These are the activations of a small neural network, seen along a few directions. Each row is one input.
In each table, some parts of the input vary, and every possible input appears once, in random order.
Descriptions start from the smaller parts, as in this example, which fits no table here: one of 5 places around a ring, together with either a single point or one of 9 places along a line or (one of 3 separate values, together with one of 4 places along a line).
Shared parts are said once, and a part with two or three values counts as separate values.

Other details of the inputs shift rows strongly along two fixed directions, in all tables alike. That doesn't count.

Table:
x1: [ 19   9  -8 -17  -3  -4  -7   8 -21  13 -33 -34  -7 -29 -11]
x2: [ -6  18 -29  -7 -13  10  -2  28   0  -3 -10   8  -7   4 -19]
x3: [-32  -4  13   7 -26 -18   3  26  -4 -42 -39  28 -23   8  44]
x4: [-22 -24 -16  10 -59  -9  22  23  13 -36  -9  -9   6 -11  21]
x5: [ 12   5  -4   6  37  46  22 -14  26   0  65  15  21  33 -31]
x6: [ 15  19 -11   5  10 -27 -43 -11 -14  47 -11  -1  -4 -42 -14]
x7: [ 25  -2  -4 -36  10 -17 -39 -31   1  37   5   7   5 -22 -27]
x8: [-13 -27  -3 -55 -71 -55 -20   0 -23 -17 -53  26 -30 -45  32]
x9: [-23 -22  36  21 -40  16  46  14 -13 -57  -5  12   7  47  58]
x10: [  6 -21   4  19  -6   7  17   4   3 -25   0 -17  15   2 -10]
x11: [-10  22 -20   2  -6  43  36  31  10 -23  26   8   0  47   0]
x12: [ -1  18 -11   2  23  46  22   9  12   1  48   5  14  52 -20]
x13: [ -6   7  24  18  33  34   9  -5  25 -10  38   0   9  51   7]
x14: [-14  -8  -5 -20 -48 -37 -16  14 -19 -18 -44  43 -24 -25  22]
x15: [ 29  13   6   4  21 -24 -37 -11 -26  32 -28 -10  -7 -37 -24]
x16: [-37  -6 -16   1 -74  18  39  38   6 -42 -11 -23   4  22  43]
x17: [ 22  21   7  35  56  43  39  -1   2  -5  47  -9  16  29 -17]
x18: [-34  19 -19  24 -43  37  58  50   5 -42  12 -12   3  46  42]
x19: [  6  24 -14  16  36  44  41   8  20 -16  61  22  11  42 -17]
x20: [ 44   6  18  -8  51 -13 -38 -40 -22  55   7 -20   6 -28 -34]
x21: [ 32   6 -16 -40  36   6 -45 -33   3  59  17  -9  13 -23 -57]
x22: [  8   0  10  35  73  43   7 -14  39   0  60   2  27  42 -32]
x23: [-14 -46  -2 -39 -77 -52 -29   1 -13 -21 -55  31 -16 -35  27]
x24: [  4   9   0  31  35  43  27 -12  21   9  69  -5  29  27 -10]
x25: [ 29   9  10 -24  61 -19 -55 -39   2  54   7 -12  -6 -30 -33]
x26: [-22  -1 -23 -44 -57 -30   0  41   1 -33 -72 -28 -32 -34  27]
x27: [ 17   4 -10   0   0 -23  -7   7 -17  -1 -35 -16  -9 -49 -22]
x28: [  0 -18 -10 -28  -7 -18 -40   2  12  11 -38 -27  -3 -28 -19]
x29: [-21  21   5  31  15  18  15  26  12 -31   5  11  -6  43  16]
x30: [ 13  -5   6  27  22   9 -24 -22   7  37  35  -1  23   9 -12]
x31: [-13  10 -10   6 -39  -9  16  20  -7 -14  -9  -4  -9  -1  39]
x32: [  2 -32  10  -9 -55 -36 -14   8 -15 -18 -55 -19  -6 -27  15]
x33: [-28   2 -11  20 -33  20  55  29  11 -43  26  -7   7  24  31]
x34: [  2 -14 -21 -12 -28 -17 -31  -1  -1  27 -21 -26  11 -33 -12]
x35: [ 11  17 -23  -1  17   2  -5   6   8   6  13  20  -5 -17 -38]
x36: [ 45   2   6 -12  55  -9 -23 -35 -12  45  13 -26   8 -45 -49]
x37: [ -9  -5 -22 -47 -78 -45  -3  26 -10 -27 -56   9 -32 -37  27]
x38: [-21 -21  18  40 -14  16  12  -4   1 -14  28  26  20  41  39]
x39: [-20  -5  -4 -18   2 -44   4 -23  12  21 -46  -6 -33 -34 -25]
x40: [  3   6 -18 -18   6 -32 -27   8   6  -1 -39  -9 -24 -56 -21]
x41: [-24 -18 -12  17 -35  29  47  30  28 -60  27  20  12  48   6]
x42: [  6   6   0  -7  41   6   1  -8  19   0  21 -11  -1  -3 -19]
x43: [  6   4  29  40  52  41   4 -36   2  30  73  25  32  48  12]
x44: [ 10  -9  23 -27  31 -30 -46 -32  -8  30 -12  11 -14 -31   2]
x45: [ 36  12   8  -7  30 -16 -22 -19 -22  33 -12 -16  -1 -26 -14]
x46: [  9  -4  -2 -34  -9 -29 -23 -13 -18  14 -17  35 -15 -29  10]
x47: [-15   6   8  30 -15  29  29   4  10 -15  38  -1  17  46  30]
x48: [ 16 -24  -5 -21 -24 -24 -32  -1 -15  15 -50 -37   4 -41 -21]
x49: [ -7  -5  -8 -20 -47 -36 -14   2 -14   8 -25 -14 -12 -36  24]
x50: [ 22  24   8   1  69   7 -25 -22   8  32  23  -2  -1   5 -18]
x51: [ -1 -18   6 -10  -2 -23 -34  -7  12   1 -23  -8  -2 -10  -1]
x52: [ 27  15 -10  -7  20 -12 -37  -1 -25  38 -36 -28  -5 -43 -40]
x53: [ 16  29 -10  33  58  38  23  -9  13  22  68   0  21  18 -17]
x54: [-15 -10  11 -28 -28 -38 -12   8 -10 -23 -49  15 -29 -26  44]
x55: [-24 -24  23 -21 -34 -23  -5  -1   1 -32 -34  12 -14  -4  46]
x56: [-18  -8 -20 -39 -53 -40  11  33   8 -47 -61 -17 -35 -50  26]
x57: [ -2   1   9  14  -7  39  35  17   0 -22   8 -28  18  41   6]
x58: [  1  21  -7  25  37  48  16  -1   6  27  56 -16  25  39 -11]
x59: [ 46  -2  21 -12  45 -11 -45 -47 -16  58   3 -22  12 -33 -35]
x60: [-29  -1   1  22 -47 -18   9  22 -18 -24 -24  28 -11  -1  51]
x61: [ 18  -7   2   4  24  11 -25 -21  13  24  33  20  16  19 -31]
x62: [-19  22 -17  48   1  30  42  28  10 -27  33   7  10  27   8]
x63: [ -5 -18  12 -19 -18  -4  -6 -17  -5  -7   6  35   1   9  17]
x64: [ 18  -3  15  -5  32 -18 -39 -42 -19  58  21  13   6 -29   0]
x65: [-33   3 -10  11 -14   2  57  -3  17 -10   6  26 -16  34 -17]
x66: [-29  -8   3   5 -17  24  45  26  31 -61  11  -9   0  34  25]
x67: [  6  38 -14  45  53  47   3   7   5  35  49  -4  23  35 -26]
x68: [ 23  26 -12  -9  65  -1 -54 -11   4  54  -8 -16  -5 -29 -52]
x69: [-15  -8 -14   8 -22  35  19  24  19 -26  20   7  16  50  -8]
x70: [ 20 -19   0 -28 -17 -27  -8 -12 -10   1 -31 -31  -2 -55 -13]
x71: [  3  -6  -6 -42  -7 -15 -33  -3  10  13 -34 -32 -10 -33 -13]
x72: [ 15   5  25  24  29  -8 -16 -11 -29  14 -10  20   2  -4   1]
x73: [ -4 -11  39  42  60  37  -3 -20  21  -1  51  32  23  63   7]
x74: [  1  -3 -18 -25 -16  -4  13   6   9 -14  10   7  -7 -13 -13]
x75: [-60  -1 -11  30 -59  -7  79  17  10 -35 -15   5 -18  30  29]
x76: [ 23   4   8   4  54 -26  -8 -58 -11  70 -13 -13 -11 -37 -64]
x77: [ -6   7   6  16  -5  35  40  25  -7 -25   9 -27   9  42   9]
x78: [ 24   5  -7 -34  15 -21 -35 -25  -6  37   6   9  -2 -23 -27]
x79: [ -6 -20  14 -21 -63 -45   5  15 -35 -31 -70   4 -26 -37  54]
x80: [ -8 -22  40  51   5  32  30   2  -5 -34  25  22  24  66  31]
x81: [-30  14 -11  20 -44  14  38  46   5 -56  -1  31 -10  48  27]
x82: [ 12   8  -6 -31  35  -5 -33  -9   6  33  -8 -28  -4 -21 -27]
x83: [ 13  12  13  18  39   6 -13 -27 -13  39  35  23   8   1  13]
x84: [-18 -15  31  15 -32   1  38  14 -22 -46 -12  11  -1  31  53]
Description of these inputs: one of 4 separate values, together with either a single point or (one of 4 places along a line, together with one of 5 places along a line).
Changing only the choice among 4 separate values turns x82 into x12. The same change can be made to x28. Which row results? -> x69
Changing only the choice among 4 separate values turns x17 into x53. The same change can be made to x1. Which row results? -> x18
Changing only the choice among 4 separate values turns x63 into x9. The same change can be made to x35. Which row results? -> x27
Which other rows does x24 become when the place on the line of 5 takes its other values? List them by row number. -> x4, x33, x53, x62
Which other rows does x25 become when the place on the line of 4 takes its other values? List them by row number. -> x42, x44, x82
Which other rows does x46 become when the choice among 4 separate values takes its other values? List them by row number. -> x54, x79, x83

Table:
x85: [  4  13 -51 -32 -35 -26 -23  27   1  16 -48 -39 -16 -64 -39]
x86: [ 28  14  18  18  61 -13 -22 -39 -19  56   5  -8   1 -26 -22]
x87: [-14   0  21  32  39  35  29  -5  22 -26  44  38   8  66  -3]
x88: [-14   4   2   8   7 -10   8 -11   4   3   8  33 -12   4   6]
x89: [ 21 -14   0 -29 -24 -34 -26 -15 -28  23 -30 -18  -2 -56   3]
x90: [ 29  19 -26 -27  47   1 -22  -3  15  29  -9 -35  -7 -38 -70]
x91: [-31 -29  14  12 -64  -9  33  24  -1 -52 -36 -24  -2  12  46]
x92: [ 0 11 11 40 15 30  8 10 -8  0 21  1 18 38 13]
x93: [-31   4 -32  -2 -47  30  53  51  33 -55  -5 -39   0  26   0]
x94: [ 29  10  -1  -5  36  -7 -54 -22 -13  54  10   5   9 -24 -23]
x95: [-6 12  1 27 21 32  1  3  9  4 43 33 15 48  1]
x96: [ -3   9  21  23  53  45  18  -4  20 -17  54  34  12  70  -3]
x97: [-27 -15   9 -16 -57 -11  22  39  -2 -69 -43   5 -20  14  50]
x98: [ 3  3 21 52 23 43 47 -6 -5 -9 50  0 27 54  9]
x99: [ -1  45 -26  25  49  47  41  18  22   4  45 -18   2  31 -36]
x100: [ 0 13 20 70 41 46 24  0 -3  4 43  3 27 61  2]
x101: [ -3 -23  -3 -40 -25 -27 -32 -12   8   7 -19   4  -6 -28   3]
x102: [-23   6 -45 -16 -75  10  57  54  12 -54 -19 -32 -11  -5   3]
x103: [-27 -20   4 -13 -58  -2  15  27   7 -48 -18  -7  -3  16  46]
x104: [ -2  -1 -10 -43 -26 -53 -33 -11 -13  16 -42  17 -29 -56  10]
x105: [-2 26 23 49 50 43 34  0 -4 -3 47  8 12 57 19]
x106: [ 36   2  24  -6  65  -5 -42 -32 -13  40  -1 -10   5 -21 -28]
x107: [  3   7  -1 -24 -11 -32 -21  -3 -16  11 -29   5 -20 -37  18]
x108: [-10 -36  -8 -46 -50 -56 -37 -17   5   7 -50   4 -16 -57   1]
x109: [-41 -16 -11   9 -74 -15  22  32   4 -47 -27  30 -12  14  38]
x110: [ 15  -9  -4 -33 -25 -24 -21  -9 -17  13 -12  -1  -2 -38   7]
x111: [ 30  -6  17  -4  50   1 -42 -38  -3  50  15 -22  19 -17 -23]
x112: [ 31  -6  25   1  51 -18 -34 -34 -15  35 -18 -15   0 -29 -29]
x113: [ 29  -7  -2 -15  36 -15 -34 -51  -1  58  30  24  10 -31 -42]
x114: [-26 -16  -8 -17 -72  -6  31  24   0 -48  -6  23  -8  13  41]
Changing only one part turns x87 into x88. The same change can be made to x96. Which row results? -> x104
What do these inputs look like to the network? -> one of 5 separate values, together with either a single point or one of 5 places along a line
A walk changes only the place on the line of 5. It starts at x108 and steps to x101. List the rest of the walk in order. -> x103, x111, x91
Which other rows agree with x89 in the choice among 5 separate values? List them by row number. -> x98, x102, x110, x113, x114
